m = 79.241,-39.119,79.589,136.100,81.114,-15.203,-116.856,142.134,150.476,190.830,26.281,-4.709,113.551,147.858
m[0] = 79.241
m[5] = -15.203
m[2] = 79.589
m[13] = 147.858
m[3] = 136.100
m[10] = 26.281

data =
[[ 52 -25  -7  22  27 -22 -17 -20  -1  23 -16 -23   4 -41]
 [-53  26  16 -10 -13  22  17  20 -16 -18  22  22 -26  37]
 [-19  15   0 -16   4  11   2   8   8 -14   0  16 -16 -10]
 [-49  18  27 -14 -16   7  19  16 -17  -8  22  15 -24   8]
 [ 36  11  -1  -9 -11  13  -6  14   3  -7   3  16 -13 -34]
 [-20  29   4  -5  -3   7  12  32  -4  -6   4  19  -7  28]
 [ 15  29  23 -24 -32  34  30  35  -9 -21  31  29 -19  36]
 [-42   9  13 -28 -25   0  21  10  -5 -25  18  10   1  10]]
data[0][-14] = 52
data[:, 4] = [27, -13, 4, -16, -11, -3, -32, -25]
data[4] = [36, 11, -1, -9, -11, 13, -6, 14, 3, -7, 3, 16, -13, -34]
data[5][-12] = 4
data[2][4] = 4
data[-8][3] = 22
data[1][-3] = 22
data[:, 3] = [22, -10, -16, -14, -9, -5, -24, -28]
data[6][9] = -21
data[:, -1] = [-41, 37, -10, 8, -34, 28, 36, 10]
data[-8][7] = -20
data[-4][4] = -11
data[7][11] = 10
data[3][-3] = 15
data[0] = [52, -25, -7, 22, 27, -22, -17, -20, -1, 23, -16, -23, 4, -41]
data[-4][-11] = -9
data[-2][0] = 15
data[-7] = [-53, 26, 16, -10, -13, 22, 17, 20, -16, -18, 22, 22, -26, 37]
data[-1][8] = -5
data[-6][5] = 11
data[7][-10] = -25
data[:, -13] = [-25, 26, 15, 18, 11, 29, 29, 9]
data[-8][-12] = -7
data[4][-4] = 3
data[2] = [-19, 15, 0, -16, 4, 11, 2, 8, 8, -14, 0, 16, -16, -10]
data[-5][-5] = -8
data[-3][9] = -6
data[4][7] = 14
data[6] = [15, 29, 23, -24, -32, 34, 30, 35, -9, -21, 31, 29, -19, 36]
data[3][7] = 16
data[-1][-8] = 21
data[3][-14] = -49

M =
[[-17  -3  21 -21   9 -18 -12  34   4  32 -28   7 -30  30]
 [ -3  27 -13 -43  14 -27  -6 -10  27 -21 -39 -11   4   0]
 [-13 -13 -19 -28 -26 -48  -9  17 -21  17 -21  21  15  29]
 [ 31   9  15  34  -9  26  10 -14 -18   4  36   5   0 -16]
 [-23 -12 -25 -34  12 -28 -10  -2  14 -18 -22 -27  -6  16]
 [ -2 -29  18 -10   5 -10 -16  23 -15  11  15   6 -53  29]]
M[-6, 0] => -17
M[3, 3] => 34
M[5, -14] => -2
M[:, 4] => [9, 14, -26, -9, 12, 5]
M[4, -2] => -6
M[4, 2] => -25
M[1, -12] => -13
M[-2, -7] => -2
M[-4, 10] => -21
M[-1, 5] => -10
M[-4, -13] => -13
M[3, 8] => -18
M[-6, 6] => -12
M[-1, 10] => 15
M[:, 8] => [4, 27, -21, -18, 14, -15]
M[2, 13] => 29
M[3, 5] => 26
M[4, -4] => -22
M[-5, -7] => -10
M[-5, -14] => -3
M[-6, 9] => 32
M[4, 13] => 16
M[-6, 4] => 9
M[5, 2] => 18
M[-1, -8] => -16
M[1, -10] => 14
M[-2, -11] => -34
M[2, 6] => -9
M[-5, -2] => 4
M[2, 9] => 17
M[-3, 6] => 10
M[-5] => [-3, 27, -13, -43, 14, -27, -6, -10, 27, -21, -39, -11, 4, 0]
M[-1, -7] => 23

X =
array([[-10, -16, -30,  13,  -5,   4,  36,  35, -16, -39,   7,  -1, -28,
         -9,  14],
       [ -8,   3,   1,   1,   2,   2,  -3,   2,   2,   3,   1,   0,   1,
          0,   2],
       [-13,  -2,  13,   3,  10,  17,  -8,   4,  12,  14,  12,   2,  12,
          6,  11],
       [-11, -12,  35,  -1,  25,  50, -24,  -2,  51,  22,  17,  10,   9,
         48,  24],
       [ -9, -16, -30,  12,  -4,   4,  35,  34, -15, -38,   7,  -1, -28,
         -9,  14],
       [  7,  -4,  -5,   0,   0,   1,   0,   0,   0,  -9,   3,  -5,  -7,
          1,   2],
       [-13,   2,   6,   3,   6,   9,  -5,   5,   6,  10,   8,   1,   9,
          2,   7],
       [-10,   4,   2,   2,   3,   3,  -3,   4,   3,   5,   3,   0,   3,
          0,   3],
       [  0,   0,  -2,   0,   1,   1,  -1,   0,   1,  -2,   1,   0,  -1,
          0,   1],
       [  8,  -5,  -5,   0,   0,   2,   1,   1,  -1, -12,   4,  -7,  -9,
          1,   2],
       [  6,  -3,  -4,   0,   0,   1,   0,   0,   0,  -7,   2,  -2,  -4,
          0,   1],
       [-12,   3,   5,   2,   5,   8,  -4,   5,   5,   9,   7,   0,   8,
          1,   6],
       [ -4,   1,  -1,   1,   1,   1,  -2,   1,   1,   1,   0,   0,   0,
          0,   1],
       [ -6,   2,   0,   1,   2,   1,  -2,   2,   1,   1,   1,   0,   0,
          0,   1]])
Rows and columns are counted from 0.
(0, 0) = -10
(12, 11) = 0
(6, 10) = 8
(10, 4) = 0
(9, 14) = 2
(2, 7) = 4
(10, 6) = 0
(4, 9) = -38
(10, 1) = -3
(0, 6) = 36
(10, 0) = 6
(7, 5) = 3
(7, 6) = -3
(10, 14) = 1
(12, 2) = -1
(6, 13) = 2
(4, 5) = 4
(9, 8) = -1
(1, 12) = 1
(9, 13) = 1
(2, 8) = 12
(8, 14) = 1
(10, 3) = 0
(1, 13) = 0
(0, 1) = -16
(4, 8) = -15
(13, 7) = 2
(10, 7) = 0
(2, 12) = 12
(1, 2) = 1
(5, 11) = -5
(11, 9) = 9
(7, 0) = -10
(8, 10) = 1

B = [-38 -14  -5 -49 -19 -26 -18   1 -28 -20 -21 -17   6]
B[0]: -38
B[3]: -49
B[11]: -17
B[1]: -14
B[12]: 6
B[8]: -28

arr = (45, 23, -11, 11, -6, -39, 13)
arr[-7]	45
arr[-2]	-39
arr[4]	-6
arr[-6]	23

grid =
[[210 123 107  66 188 131 169 100 144 148 187 202  77 187  45]
 [104 171 134 193 188  95 114  86 202  93 162 177 189 102 193]
 [109 119  82 211 104 141 125 223 240 153  58 108 155 134 176]
 [106 172 109 248 115 138 108 180 242 177 196  85 165  28 182]
 [203  55  94 158  47 223 171 181 144 178 117  99 184 203 187]]
grid[0][0]	210
grid[4][13]	203
grid[:, 6]	[169, 114, 125, 108, 171]
grid[:, 10]	[187, 162, 58, 196, 117]
grid[1][1]	171
grid[0][7]	100
grid[:, 2]	[107, 134, 82, 109, 94]
grid[4][0]	203
grid[2][8]	240
grid[4][9]	178
grid[3][0]	106
grid[3][5]	138
grid[2][6]	125
grid[3][2]	109
grid[3]	[106, 172, 109, 248, 115, 138, 108, 180, 242, 177, 196, 85, 165, 28, 182]
grid[2][11]	108
grid[1][14]	193
grid[1][8]	202
grid[0][5]	131
grid[1][13]	102
grid[4][10]	117
grid[0][11]	202
grid[1][3]	193
grid[3][10]	196
grid[1][2]	134
grid[4][1]	55
grid[0][1]	123
grid[3][3]	248
grid[0][14]	45

A = [52 -1 24 19]
A[0] -> 52
A[1] -> -1
A[2] -> 24
A[3] -> 19
